A small network was shown many inputs. Here are its activations along a few directions, one row for each input.
Each table varies a few parts of the input and shows all the possible inputs, shuffled.
A made-up example of a description, with smaller parts first: one of 4 places along a line, together with either a single point or one of 11 places along a line or (one of 3 separate values, together with one of 5 places around a ring).
Shared parts are said once, and a part with two or three values counts as separate values.
In the rows, zero is written as 100.

Other details of the inputs vary at random and push rows far along two fixed directions, the same in every table; ignore that.

Rows:
R1: [112,  68,  55, 114, 134,  78,  85, 164, 148,  60,  81]
R2: [118,  71,  62, 116, 136,  83,  78, 164, 150,  64,  75]
R3: [ 68, 137, 111,  73,  86, 110, 105,  57,  29, 153, 107]
R4: [103,  95,  93,  36,  48, 118,  87,  87,  90, 127,  58]
R5: [121,  90,  99, 133, 124,  89,  86, 107, 150,  64, 119]
R6: [107, 122, 109, 114, 120,  94, 111, 116, 116,  85,  87]
R7: [ 92, 118, 127, 138, 118,  87, 155,  88,  87,  90, 102]
R8: [ 88,  65,  17,  49,  72, 115,  25, 135, 104, 121,  78]
R9: [108, 122, 139,  62,  72, 125, 105,  44,  51, 126, 100]
R10: [103,  89,  90, 133, 112,  79, 115, 121, 152,  69,  97]
R11: [101, 116, 139, 136, 107,  92, 136,  67,  99,  83, 135]
R12: [ 55, 129, 140, 129, 114, 106, 115,  70,  72, 140, 125]
R13: [111,  78,  89, 114, 116,  86, 104, 115, 108,  71, 120]
R14: [101,  85,  84, 133, 117,  78, 120, 125, 142,  67,  97]
R15: [ 62, 135, 127, 157, 123, 110, 116,  75,  83, 111, 124]
R16: [125,  48,  49,  25,  78, 110,  37, 142,  98,  96,  76]
R17: [112,  81,  98,  40,  38, 113,  71,  86,  72, 119,  89]
R18: [109,  78,  85,  54,  89, 106,  83, 108,  71,  98,  97]
R19: [111,  93,  98, 141, 107,  79, 101, 125, 147,  72,  89]
R20: [112,  99,  74,  48,  42, 145,  91,  96,  91, 163,  94]
R21: [ 65, 128, 132, 144, 139,  88, 117,  75,  83, 128, 130]
R22: [104, 135, 139, 135, 121, 100, 133,  73, 106,  96,  91]
R23: [116, 113, 114, 113, 124,  96,  95, 106, 108,  76, 118]
R24: [ 94, 106, 127,  62,  60, 113, 128,  52,  43, 120, 112]
Description of these inputs: either a single point or one of 5 places around a ring or (one of 2 separate values, together with one of 9 places around a ring).
Change only the choice among 2 separate values in R23. List by row number the other rows that result.
> R6

Rows:
R25: [117,  54,  46,  41,  91,  89,  53, 137, 114,  75,  75]
R26: [100, 142, 155, 160, 140,  93, 165,  67,  68,  83, 136]
R27: [ 78,  98,  68,  64,  89, 121,  40, 107,  81, 145, 102]
R28: [104,  96,  92,  43,  59, 129,  87,  91,  87, 139,  65]
R29: [ 98,  96,  88,  41,  59, 113,  89, 100,  63, 117,  55]
R30: [106, 134, 147,  71,  69, 130, 132,  41,  30, 135, 115]
R31: [ 72,  87,  56, 114, 135,  92,  55, 137, 110, 109, 109]
R32: [ 90, 107,  94, 175, 149,  73, 127, 128, 159,  63, 109]
R33: [116,  95, 106,  31,  62, 118,  75,  94,  75, 127,  77]
R34: [115,  82,  89, 106, 129,  78,  87, 142, 130,  70,  90]
R35: [ 99,  98,  82,  93,  84, 107,  90, 111, 131, 106,  88]
R36: [117,  45,  54,  54,  71, 107,  44, 131, 129,  87,  96]
R37: [ 88, 108, 137, 136, 119,  92, 138,  74,  80,  83, 126]
R38: [100, 105, 102, 120,  88,  98, 110,  89, 114, 108, 112]
R39: [106,  98, 110, 171, 132,  79, 112, 106, 148,  68, 139]
R40: [ 94,  73,  81,  91,  87,  87,  96, 116, 105,  94, 103]
R41: [102, 141, 144,  95,  76, 122, 122,  57,  58, 121,  84]
R42: [ 74, 128, 135,  81,  60, 108, 149,  45,  34, 144,  99]
R43: [111,  68,  54, 142, 149,  76,  86, 167, 181,  59,  83]
R44: [112, 143, 158, 172, 151,  87, 141,  60, 104,  67, 136]
What is each input in this table made of?
> one of 2 separate values, together with either a single point or one of 9 places around a ring
Change only the choice among 2 separate values in R32. List by row number the other rows that result.
> R35
Change only the choice among 2 separate values in R42. List by row number the other rows that result.
> R38

Rows:
R45: [106,  66,  62,  24,  74,  96,  66, 133,  94,  99,  52]
R46: [104,  74,  62, 114, 111,  75,  87, 150, 170,  67,  76]
R47: [106, 113, 141,  58,  67, 124, 136,  46,  38, 112, 104]
R48: [ 85, 123, 153,  73,  59, 121,  96,  33,  59, 147, 117]
R49: [114,  86,  94, 151, 113,  79, 119, 124, 157,  64, 113]
R50: [ 94, 140, 144, 147, 124,  89, 150,  80, 108,  94,  90]
R51: [120,  54,  63, 111, 111,  74,  87, 149, 147,  51, 107]
R52: [ 85,  68,  35,  43,  77, 110,  30, 120,  84, 120,  93]
R53: [ 88,  63,  47,  34,  86, 111,  46, 140,  86, 135,  94]
R54: [ 91,  81,  39, 138, 127,  90,  48, 141, 162,  86, 112]
R55: [121, 133, 151, 139, 134,  95, 139,  77,  83,  73, 114]
R56: [121, 108, 104, 137, 130,  89, 107, 122, 150,  71,  86]
R57: [ 83, 136, 125, 156, 151,  94, 130,  75,  79, 108, 148]
R58: [113, 126, 142, 153, 103,  95, 153,  72, 108,  85, 125]
R59: [ 88, 109, 137,  64,  69, 104, 141,  53,  31, 122,  87]
R60: [124, 105, 108,  52,  52, 126,  99,  80,  80, 117,  82]
R61: [ 82,  70,  46,  51,  71, 119,  48, 139, 104, 142,  66]
R62: [ 86, 116, 155,  65,  73, 113,  93,  36,  37, 134, 126]
R63: [ 90, 115,  86, 147, 135,  97, 102, 106, 127, 111, 129]
R64: [124,  59,  59,  32,  48, 122,  70, 117, 121, 101,  73]
R65: [ 99,  83,  90,  65,  61, 102, 107,  96,  95, 116,  69]
R66: [ 69, 107,  76,  82,  73, 119,  70,  98,  83, 134,  86]
R67: [132, 106, 103, 139, 125,  94, 105, 120, 148,  66,  96]
R68: [ 82,  94,  86, 160, 160,  84,  91, 138, 124,  84, 115]
R69: [128,  74,  72, 103, 133,  80,  73, 151, 146,  53,  81]
R70: [ 75, 139, 133, 163, 141, 102, 134,  86, 101, 126, 135]
R71: [ 64, 140, 128, 168, 142,  94, 119,  77,  73,  96, 129]
R72: [125,  97, 109,  44,  65, 118,  96,  82,  58, 104,  91]
R73: [ 94, 101, 109, 124, 126,  73, 122, 110, 113,  68,  96]
R74: [107, 113, 140,  63,  58, 113, 137,  52,  32, 115, 108]
What is each input in this table made of?
> one of 2 separate values, together with either a single point or one of 5 places around a ring or one of 9 places around a ring
Changing only the choice among 2 separate values turns R46 into R73. The same change can be made to R58. Which row results?
> R74
Change only the choice among 2 separate values in R67. List by row number the other rows that result.
> R55
Change only the place on the ring of 5 in R68. List by row number the other rows that result.
> R52, R53, R57, R71
